Read these off the row that follows.
1) Which number is the maximum?
2) Which number is the entry just right of the centre entry?
3) Which number is the 1st entry from the right?
4) Which number is the second entry from the left?
5) Which number is the first entry from the left?
5	-4	19	-2	3	-15	5	-28	23	-42	2	8	-10
1) 23
2) -28
3) -10
4) -4
5) 5

array([[  7, -20, -27,   7, -24,  -1,  14, -11,   1],
       [-34,   6,  16, -35,  16, -22, -45, -11, -29],
       [ 17, -19, -41,  14, -31,   3,  27, -15,   0],
       [ 11, -21, -33,  12, -35,   1,  21,  -7,   9],
       [-13,  -4,  -9, -13, -10, -12, -13,  -9, -10],
       [-21,   0,   3, -23,   8, -16, -28, -14, -25]])
The bottom-left entry: -21
The first entry in the row that holds the largest entry is 17
The entry just left of the largest entry -> 3
The last entry, reading row by row: -25
The entry just left of -15 is 27
Find the bottom entry of the column that holds the largest entry.
A: -28
Find the smallest entry.
A: -45
The smallest entry in the first row is -27
Find the entry in the top-right corner.
A: 1
The entry directly below -1: -22
Find the entry just right of -24.
A: -1
The largest entry in the first row is 14
Find the first entry of the smallest entry's row.
A: -34
The entry in the top-left corner -> 7
The entry just right of the largest entry: -15
Find the 2nd entry on the main diagonal.
A: 6
The entry directly below -27 is 16
The entry just right of -12 -> -13
The last entry in the row that holds the smallest entry is -29
Find the largest entry in the last row.
A: 8
The second smallest entry: -41
The largest entry in the last column: 9
The second entry on the diagonal from the top-right corner is -11
Find the fourth-last entry, reading row by row.
A: -16
Find the entry directly above -16.
A: -12
The entry just left of -7 -> 21
The entry just left of 9 is -7
Find the 2nd-last entry, reading row by row.
A: -14
Find the 4th entry, reading row by row.
A: 7
The last entry in the row that holds the largest entry is 0

arr = [-14  10  -8  19  24  -6 -41  14 -10]
The third entry is -8
The 3rd largest entry? 14
The 1st entry from the right is -10
The 2nd entry from the left? 10

Read these off the row that follows.
1) Find the entry just right of the smallest entry.
2) Find the smallest entry.
3) Find the entry just left of -815.
4) Find the entry just left of -280.
[ 246 -948  350  356 -280  452 -491 -815 -829 -360  635  787]
1) 350
2) -948
3) -491
4) 356

Questions about the table below.
1) What is the bottom-left entry?
2) What is the largest entry in the last column?
3) What is the entry directly below the smallest entry?
4) What is the bottom entry of the column that holds the largest entry?
5) What is the entry in the top-left corner?
6) What is the entry directly below 18?
7) What is the 3rd entry from the end, reading row by row?
8) What is the 4th entry from the end, reading row by row?
[[  7 -17  33   9 -22  -1   9   5  -6  29  14]
 [  5  -6  11  -7 -38 -13 -25   5  -4   1   2]
 [  2  -3   6 -10 -29 -11 -21   9  -3  -2  -4]
 [  9  -8 -21   8  29   4  -4   5  -7  -2   4]
 [ -6   8   1 -19 -19  -6  10  -3  15 -12   1]
 [-12  18 -12  -5   6   6   0  -1   6 -26 -10]
 [  2 -11  23 -10 -44 -10 -22   1  -1   7   8]
 [  5  -7  12  -8 -39 -13 -25   4  -3   1   3]]
1) 5
2) 14
3) -39
4) 12
5) 7
6) -11
7) -3
8) 4

A =
43  60  49  62  42  57  53  59
22  35  47  97  19  82  61  82
28  51  42  80  23  68  52  68
52  64  50  44  53  44  49  47
52  63  53  47  56  45  53  51
Indices start at 0.
The entry at row 0, column 2: 49
The entry in row 1 and column 0 -> 22
Give the entry directly above the largest entry.
A: 62
The entry in row 0 and column 0: 43
The entry at row 1, column 1 -> 35
Give the entry just left of the largest entry.
A: 47
The entry just right of the smallest entry is 82
The entry directly below the smallest entry is 23
The entry in the top-right corner -> 59
Give the entry just left of 64.
A: 52
The entry just right of the largest entry: 19
Give the entry just right of 57.
A: 53

m =
[[-20   7  -6 -16  -2   3  -5  -5  -7   5  18   9  11  15]
 [  1  17   5  -2 -14   5  -1  15  -4 -15   6 -21  32  10]
 [-12  -7   4   0   8  13  -7  -9   1   0   0 -26   8 -13]
 [ 15   4 -17  -8 -18   1  -1 -23  -4  14  -4   0  21  -7]
 [ -1   5  -8   2   7   0   4  -5   5  -4   6 -31 -12  34]
 [ 13  -7  11   4 -46   3  -5 -23   1   7  -2  -3  29   9]
 [ -6   9  -8 -10   8 -27  -1  14  -4   8   3 -14 -40  -7]
 [  1 -12  -2 -20 -14  -6  -1  26  -6  -9  11  12 -12 -13]
 [-12  -7   5  31  27   3   2  -1  -1  -1   0  -9   9  -5]
 [ -6  -2 -10 -37 -18   3   5   6   0  14   2  14  26   7]
 [-13  -8  26  -9  16 -22   7  11  -4  -8  -3  -5 -22  -2]]
Rows and columns are numbered from 0.
Report the entry in row 1 and column 0.
Answer: 1
Report the entry in row 2 and column 2.
Answer: 4
Report the entry in the bottom-left corner.
Answer: -13
Report the entry at row 0, column 2.
Answer: -6
Report the entry at row 0, column 0.
Answer: -20
Report the top entry of the column that holds the smallest entry.
Answer: -2
Report the entry in row 2 and column 0.
Answer: -12
Report the bottom entry of the column that holds the largest entry.
Answer: -2
The entry in row 2 and column 1: -7
The entry at row 0, column 1: 7
Report the top entry of the column that holds the largest entry.
Answer: 15
The entry in row 1 and column 2 -> 5
The entry directly below the largest entry: 9
The entry directly above the smallest entry -> 7
Report the largest entry.
Answer: 34
The bottom entry of the column that holds the smallest entry: 16

Read these off the grid that follows. Counting starts at 0.
1) Give the entry just right of -15.
2) Give the entry in row 0 and column 1.
3) Give the entry at row 2, column 0.
4) Give the entry just left of the largest entry.
5) Give the entry directly below the largest entry.
6) Give the entry in row 0 and column 2.
7) Give the bottom-left entry.
8) Give the top-left entry.
[[ 29  36  20  -6  -7 -17  16 -18 -19   0  43  33   7]
 [ 28  36  24  -6  -7 -16  16 -18 -19   0  45  33   7]
 [ 33  38  21  -6  -7 -17  16 -18 -21   0  48  33   7]
 [ 18  19  18  -6  -7 -14  15 -13 -15   0  23  20   7]
 [ 28  33  20  -6  -7 -16  16 -17 -19   0  35  27   7]
 [ 26  26  20  -6  -7 -16  16 -18 -19   0  31  23   7]
 [ 28  36  17   1  -7 -16  16 -18 -19   0  35  33   8]
 [ 31  38  21  -6  -7 -16  16 -18 -19   0  45  33   7]
 [ 28  36  20  -6  -7 -16  16 -18 -19   0  43  33   7]
 [ 28  35  20  -6  -7 -16  16 -18 -19   0  37  30   7]
 [ 28  36  20  -6  -7 -16  16 -18 -19   0  37  33   7]]
1) 0
2) 36
3) 33
4) 0
5) 23
6) 20
7) 28
8) 29

Read these off the array that follows.
1) Give the entry just left of the largest entry.
2) Give the bottom entry of the column that holds the largest entry.
3) Give the 1st entry, reading row by row.
4) Give the first entry of the largest entry's row.
5) Give the bottom-left entry.
6) Give the fifth entry in reading order.
7) Give the entry in the top-right corner.
8) Give the second-last entry, reading row by row.
[[  5 -10 -44   2   1 -24 -39 -12  15 -19]
 [ -2  -1  10  -6  -4  -3   4   5  -2   0]
 [  2  -1 -18   8   8   1 -10  -8   5  -1]
 [  5  -9 -44   4   1 -25 -40 -12  16 -19]
 [  4   4 -34  20  16  14 -11 -19  10   2]
 [  3   1 -17   8   7   1 -10  -8   4  -1]
 [  5   5 -32  20  17  14 -12 -18   9   2]
 [  3   4 -34  21  19  14 -12 -19   9   0]
 [  5 -10 -44   4   2 -25 -41 -11  16 -18]
 [ -1 -11   2 -15 -13 -26 -16  10   2 -12]
 [  3   4 -36  20  17  12 -11 -19   9   0]
 [  4   6 -34  20  16  14 -12 -18   8   1]
 [ -1   0   9  -7  -6  -3   4   5  -3   1]
 [  2   1 -19   9   6   1  -8  -8   6  -3]
 [ -1  -1  -1  -1  -2  -4  -4   2   1  -2]]
1) -34
2) -1
3) 5
4) 3
5) -1
6) 1
7) -19
8) 1

X = [6, 3, 8, 8, 1, 8, 6, 2, 9, 5, 8]
The maximum -> 9
The minimum is 1
Which number is the entry just right of the centre entry?
A: 6
